Each row below holds a small network's activations on one input, seen along a few directions.
In each table, some parts of the input vary, and every possible input appears once, in random order.
A made-up example of a description, with smaller parts first: one of 5 places around a ring, together with either a single point or one of 9 places around a ring or (one of 3 separate values, together with one of 4 places along a line).
Shared parts are said once, and a part with two or three values counts as separate values.
In the rows, 128 means zero.

Other details of the inputs vary at random and push rows far along two fixed directions, the same in every table; ignore that.
To show where, the next rows are all for the same input, with only those details redrawn:
[126 106 150 111 100 125 130 155  79 159 120]
[121 108 123 128 126 140 127 120 117 132 126]
[125 113  74 153 172 158 121  58 199  78 138]
[161 112 123 125 119 113 128 133 167 118 132]
[103 107 124 126 128 152 128 116  91 140 123]
[123 108 125 126 124 139 126 122 116 132 126]
[165 113  99 138 141 120 125 104 211  89 139]
[131 107 142 116 108 126 128 145 101 147 123]

Table:
R1: [218 115 176  95  68  59 125 216 164 153 120]
R2: [112 102 143 106 111 123 133 156  76 157 121]
R3: [ 82 115 115 119 162 159 120 108 106 139 109]
R4: [146 129 106 151 171 160 108  89 197  77 150]
R5: [ 98 106 134 105 134 131 130 145  86 151 115]
R6: [162 172 100 158 135 106 144 120 216 102 128]
R7: [103 128 142 126 152 165 111 126  99 135 131]
R8: [112 116 152 104 119 136 119 153  82 166 103]
R9: [116 137 145 134 105 112 141 143  96 124 132]
R10: [ 86 141 132 137 124 144 144 114  87 121 123]
R11: [178 137 128 109 128  95 120 100 188 118 141]
R12: [134 121 168  80  91  98 124 141  56 166 110]
R13: [126 120  88 151 182 156 118  83 189  71 162]
R14: [169 157 115 120 153 111  92 104 198 119 138]
R15: [ 95 161 111 161 130 139 136 112  89 141 120]
R16: [ 91 144  92 167 159 150 133  70 135  85 136]
R17: [ 98 118 126 142 150 174 119 108  90 119 148]
R18: [ 99 147 125 153 117 128 136 126  73 138 125]
R19: [209 157 171 106  62  45 153 218 185 140 122]
R20: [110 162 135 144 105 122 145 151  77 166 115]
R21: [ 91 163 126 140 123 147 151 124  95 146 111]
R22: [104 108 125 126 126 151 128 117  91 140 123]
R23: [ 84 146 134 134 119 143 149 120  90 131 119]
R24: [212 124 162 100 108  58 123 214 196 122 151]
R25: [134 129 115 130 174 141 111 115 182  99 143]
Describe the family of inputs behind these rows. -> either one of 3 separate values or one of 10 places around a ring or (one of 2 separate values, together with one of 6 places around a ring)
Which other rows does R13 become when the choice among 2 separate values takes its other values? List them by row number. -> R2
List by row number the other inputs of the same sort as R11. -> R12, R14
Which other rows does R13 become when the place on the ring of 6 takes its other values? List them by row number. -> R4, R7, R17, R24, R25

Table:
R26: [ 83 161 107 149 145 165 151  85 114 122 122]
R27: [ 80 152 116 149 141 169 148 101 115 136 112]
R28: [181 117 102 150 142 106 133 112 238  56 140]
R29: [141 128  77 150 159 149 116  55 197  97 133]
R30: [170 121 150  99  80  83 128 160 127 158 117]
R31: [127 108 182  83  97 121 117 210  49 197 116]
R32: [157 113 155 116 100  89 141 171 120 130 143]
R33: [155 106 157  92 113 100 119 180 121 158 121]
R34: [ 65 106 116 115 159 171 122  90  67 154 110]
R35: [120 106 155 120  95 121 143 181  56 173 130]
R36: [115 156 150 127 103 101 131 164  58 157 122]
R37: [ 53 144 118 152 146 176 131 107  71 151 108]
R38: [ 66 109 120 142 146 173 136 103  54 127 125]
R39: [176 121 175 102  97 106 114 198 111 166 132]
R40: [135 121 166 101  75 110 125 164  53 185 113]
R41: [119 118  73 136 197 149 117  42 211  71 132]
R42: [187 162 130 138 111  61 128 163 180 114 138]
R43: [182 116 102 145 137  97 136 127 230  81 156]
R44: [ 71 115 104 126 189 184 109  75 120 105 134]
R45: [138 125  67 147 164 146 120  50 212  92 129]
R46: [177 166 106 148 127  92 143 124 209  97 140]
R47: [ 92 124 115 142 162 185 110  77 105 121 136]
R48: [106 157 153 124  95 131 155 160  64 174 110]
R49: [172 155 134 136 111  72 123 169 173 122 134]
R50: [ 80 151 101 160 157 156 121  98 106 126 124]
R51: [ 87 123  88 134 156 163 122  48 126 112 121]
R52: [ 64 109 115 142 138 174 138 106  58 144 139]
R53: [ 67 106 120 146 138 179 137 108  57 134 113]
R54: [146 114 145 121  88 106 139 165 128 119 124]
R55: [188 118  98 152 142 105 133 114 250  56 140]
R56: [160 117 165  95  99 115 116 204 109 165 132]
R57: [ 66 108 115 145 142 177 135 108  54 134 124]
R58: [129 165 108 146 140 130 149  96 175  97 129]
R59: [130 128 102 143 178 163 106  77 185  85 148]
R60: [ 52 151 130 139 137 173 149  98  69 141 110]
R61: [140 154 159 117  95 102 152 163 130 139 117]
R62: [128 156 120 144 131 129 147 117 174 115 123]
R63: [ 68 106 112 148 143 181 137 110  56 141 122]
R64: [124 117  90 154 141 146 134  94 182  76 131]
R65: [157 105 159  91 111 101 121 188 113 169 116]
R66: [ 91 126 117 137 173 180 107  78 116 106 141]
R67: [182 133 115 139 139 109 114  94 216  79 146]
R68: [203 127 153 121 111  98 114 164 182 127 140]
R69: [198 129 109 144 134 110 116 108 228  97 142]
R70: [174 150 148 130  99  76 133 183 184 132 123]
R71: [154 114 153  91 101  86 127 151 121 148 116]
R72: [125 115  89 156 138 148 134  99 182  84 130]
R73: [155 127  93 133 177 144 108  96 234  68 152]
R74: [109 108 151 123  77 136 143 180  57 167 109]
R75: [ 68 155 106 160 150 162 128 103  55 151 120]
R76: [121 117  68 139 197 152 116  42 219  72 132]
R77: [ 72 124 123 126 134 165 120  75  57 140 118]
R78: [149 109 162  89 120  96 121 171 118 146 123]
R79: [128 108 184  81  97 115 116 208  54 189 120]
R80: [157 107 152 127  90 111 141 186 115 146 118]
R81: [139 148 159 124  97  93 135 178 124 147 117]
R82: [ 94 127 122 138 162 175 111  74 109 107 140]
R83: [ 55 150 118 149 149 159 123 103  55 138 119]
R84: [153 112 150  92  98  91 127 153 118 154 113]
R85: [122 152 121 144 138 122 133 116 165 106 124]
R86: [171 126 157 103  82  84 125 156 121 149 123]
R87: [186 117 134 126 108  74 138 154 199  99 160]
R88: [ 75 123 136 130 149 184 112  91  57 137 130]
R89: [ 60 109 118 139 139 171 136 101  58 137 143]
R90: [188 115 130 129 114  77 136 158 197  99 152]
R91: [ 64 161 118 142 137 160 145  93  51 137 121]
R92: [185 125 139 119 132 112 109 150 188 118 148]
R93: [142 130  97 151 157 149 112  70 180  96 139]
R94: [146 149 147 132  99  93 126 185 110 162 120]
R95: [161 120 167  94 103 109 114 198 116 155 135]
R96: [ 76 122 108 130 179 190 109  80 114 105 139]
R97: [162 107 150  93 108  93 126 173 129 166 113]
R98: [161 122 153  96  84  84 128 152 122 147 119]
R99: [161 112 150  94  95  88 126 158 124 160 114]
R100: [162 158 146 131  96  77 131 181 117 151 129]
R101: [158 162 143 129  92  91 148 172 119 155 125]
R102: [ 90 106 146  99 105 139 125 139  32 195  99]
R103: [100 127 112 144 153 168 114  67 113 113 132]
R104: [173 167 120 137 122  92 150 125 216  88 133]
R105: [152 108 160  90 117  97 120 175 120 150 121]
R106: [ 73 115  97 129 192 188 109  72 128 106 133]
R107: [155 164 144 125  96  86 147 162 123 139 128]
R108: [ 65 110 121 140 148 171 135 100  56 121 127]
R109: [177 120 108 142 136  91 133 116 228  68 163]
The inputs of R82 and R88 match in every part but one. If R67 is changed in the same way as R82 into R88, which row does it become? -> R103
The inputs of R53 and R55 match in every part but one. If R72 is changed in the same way as R53 into R55, which row does it become? -> R64
Describe the family of inputs behind these rows. -> one of 4 places along a line, together with either one of 5 places along a line or one of 6 places around a ring or one of 10 places around a ring
Start at R52 and move only the place on the line of 5, one step at a time. The first step leads to R35. Which rows follow, in order? -> R63, R80, R74
Which other rows does R48 become when the place on the ring of 6 takes its other values? List them by row number. -> R27, R37, R75, R94, R101
Start at R108 and move only the place on the line of 4, one step at a time. The first step leads to R38. Which rows follow, in order? -> R57, R63
Which other rows does R28 become when the place on the line of 5 takes its other values? List them by row number. -> R32, R54, R108, R109
Which other rows does R102 become when the place on the ring of 10 takes its other values? List them by row number. -> R29, R31, R39, R45, R56, R65, R68, R69, R97
